Each row below holds a small network's activations on one input, seen along a few directions.
Each table varies a few parts of the input and shows all the possible inputs, shuffled.
A made-up example of a description, with smaller parts first: one of 6 places along a line, together with either a single point or (one of 2 separate values, together with one of 5 places around a ring) or one of 11 places along a line.
Shared parts are said once, and a part with two or three values counts as separate values.

Other details of the inputs vary at random and push rows far along two fixed directions, the same in every table; ignore that.

Rows:
R1: [-26.9 -17.2  25.7  -3.7  -6.6   9.4   5.2 -24.9  22.4   4.3 -15.1  31.9]
R2: [ 94.9  63.6  15.5  -0.6  16.1   7.2 -16.6  25.6 -33.6   0.5 -27.1  -4.3]
R3: [-70.0 -76.2 -22.1  -8.9 -12.0  -0.8   2.6 -10.2  -4.1   8.5  36.6   1.8]
R4: [ 53.1  43.7  23.6   9.6  35.1  12.8 -11.6  12.8  -7.9   2.2 -47.9 -25.4]
R5: [  3.2 -19.5  26.7 -15.4 -18.6  -6.7  -5.1 -17.6  -3.1   0.2  23.5  48.4]
R6: [ 85.8  46.5  18.1   3.1  16.2   1.1 -27.1  23.9 -33.4  12.2 -13.4  -4.3]
R7: [ 65.3  50.7  27.4  19.3  46.5  11.7 -23.9  14.4 -15.9  13.0 -44.7 -32.0]
R8: [-61.5 -29.8 -16.0  -9.3 -27.3   3.8  12.6 -17.4  16.5  -4.5  18.0  10.7]
R9: [  0.6  -5.5  55.0 -33.9  -5.0  59.9 -25.0 -47.4 -21.7  27.4 -37.9  27.9]
R10: [  4.5 -15.5  64.2 -13.8  11.9  26.5 -15.1 -44.1  15.1  36.8 -28.7  48.4]
R11: [ 59.7 -10.4  59.3 -26.4   6.6  26.3 -29.0 -24.4 -26.1  21.5 -28.0  57.4]
R12: [  6.6  21.2 -56.1  13.2 -23.2 -37.6  33.3  37.2   0.4 -44.1  30.6 -12.2]
R13: [-20.9 -27.4  23.6  -7.9  -4.7  12.1   7.2 -23.5  19.4   1.2 -18.8  24.1]
R14: [-20.2 -42.2  16.3 -16.9   5.6  16.2  -5.7 -17.5   8.8   9.2 -11.9  16.1]
R15: [-28.0 -25.5  13.0 -21.5 -12.9  27.7  -2.2 -28.6   3.7   8.1  -8.7  16.9]
R16: [-30.3 -56.0  11.9 -12.9   7.1  15.7 -15.7 -21.1  -5.0  22.6  10.2  13.5]
R17: [-24.7  -6.1  22.3 -10.3  -8.2  20.9  -2.9 -26.9  13.4   7.5 -15.8  25.4]
R18: [ 74.9  33.4  16.8   4.3  15.6  -3.3 -27.0  18.9 -30.4   8.3 -12.2  -0.6]
R19: [  1.2 -49.6  18.1 -14.0 -14.6 -12.5 -14.0 -18.5  -4.7   6.7  27.2  44.7]
R20: [-56.7 -73.9 -14.6  -3.3  -1.1 -10.3   4.7  -8.5  16.5   5.6  25.8   8.6]
R21: [ 16.6 -13.2  19.2 -20.3 -21.5  10.1   5.6 -14.9  -6.8  -1.9   8.2  53.0]
R22: [ 48.2  57.5  10.9  -3.6  25.1  34.4 -22.8  11.9 -37.4   9.2 -41.6 -41.9]
R23: [ 14.8  21.7 -23.5  27.5  21.7 -22.6   8.2  23.3  15.0  -4.0   0.6 -37.4]
R24: [-26.3   3.2 -47.4  20.2 -11.1 -27.1  40.0  29.5  35.2 -27.8  10.8 -32.3]
R25: [ -0.4  35.3 -57.7  17.5 -29.9 -39.1  36.0  44.7   6.5 -43.0  45.7 -10.9]
R26: [-30.3  16.4 -67.6  23.7  -2.5 -27.5  13.0  34.0 -12.2 -22.0  33.3 -68.9]
R27: [-34.7 -37.3 -13.4  -9.6 -38.2 -20.9  23.0  -5.7  13.5 -21.6  44.7  49.8]
R28: [ 47.0  52.2  18.1   6.3  33.7  22.2 -31.3  -1.0 -28.5  17.7 -27.1 -32.4]
R29: [ -9.1   0.4 -47.5  22.8   6.7 -31.1  31.2  40.2  26.0 -21.1   8.4 -44.2]
R30: [-26.4 -25.6  17.4 -16.1  -8.7  21.9   1.5 -26.2  13.9   3.8 -15.2  21.8]
R31: [ -1.3 -42.3  25.5  -0.7  18.4   6.7  -6.1 -12.8  15.3  24.8  -6.8  15.0]
R32: [-30.6 -52.1  10.2 -22.8  -1.1  20.3  -7.1 -21.7   0.9  13.1  -0.7  16.1]
R33: [ 23.5  38.4 -18.3  29.1  28.3 -21.7   0.1  23.5   1.3  -8.8 -10.7 -44.8]
R34: [-39.7 -29.7  19.8 -11.0  -6.0   7.4  -3.3 -31.9  13.1  14.2   0.2  27.0]
R35: [ -1.6  35.5 -19.8  20.8  -0.4 -12.7  23.0  20.1  27.4 -13.3  -7.9 -20.7]
R36: [-19.9 -57.3 -11.2  -8.8 -26.4 -28.0   3.2  -2.9   5.0  -2.6  50.8  34.3]
R37: [ 48.8  42.4  22.3  -3.2  -4.3  -1.7  -9.2   6.7 -15.7  -0.8   6.8  16.9]
R38: [  6.8  43.0  16.0  -2.8   2.5  23.0 -16.1 -11.0 -25.8  12.6 -16.9 -21.7]
R39: [-58.4  18.5 -69.1  15.1 -31.2 -20.0  30.8  25.0   4.4 -30.4  29.6 -47.4]
R40: [-49.1  14.1 -66.9  18.9 -14.9 -35.6  26.3  26.3  10.1 -24.6  36.1 -50.5]
R41: [ -1.1  38.1 -17.6  23.1  10.7 -23.4  12.6  17.1  11.6 -12.0  -7.4 -29.7]
R42: [ 12.6  36.7 -28.0  23.1  22.4 -14.6  -3.0  23.7  -3.2  -8.7  -2.7 -48.3]
Each input here is: one of 6 places around a ring, together with either one of 2 separate values or one of 5 places along a line.
Changing only the place on the ring of 6 turns R25 into R2. The same change can be made to R27. Which row results?
> R11
Changing only the place on the ring of 6 turns R14 into R17. The same change can be made to R29. Which row results?
> R35
Start at R24 and move only the place on the line of 5, one step at a time. The first step leads to R13. Which rows follow, in order?
> R30, R15, R9
List by row number the other rows that have the place on the ring of 6 in common with R42.
> R19, R23, R26, R28, R33, R36
Change only the choice among 2 separate values in R12. List by row number the other rows that result.
> R21
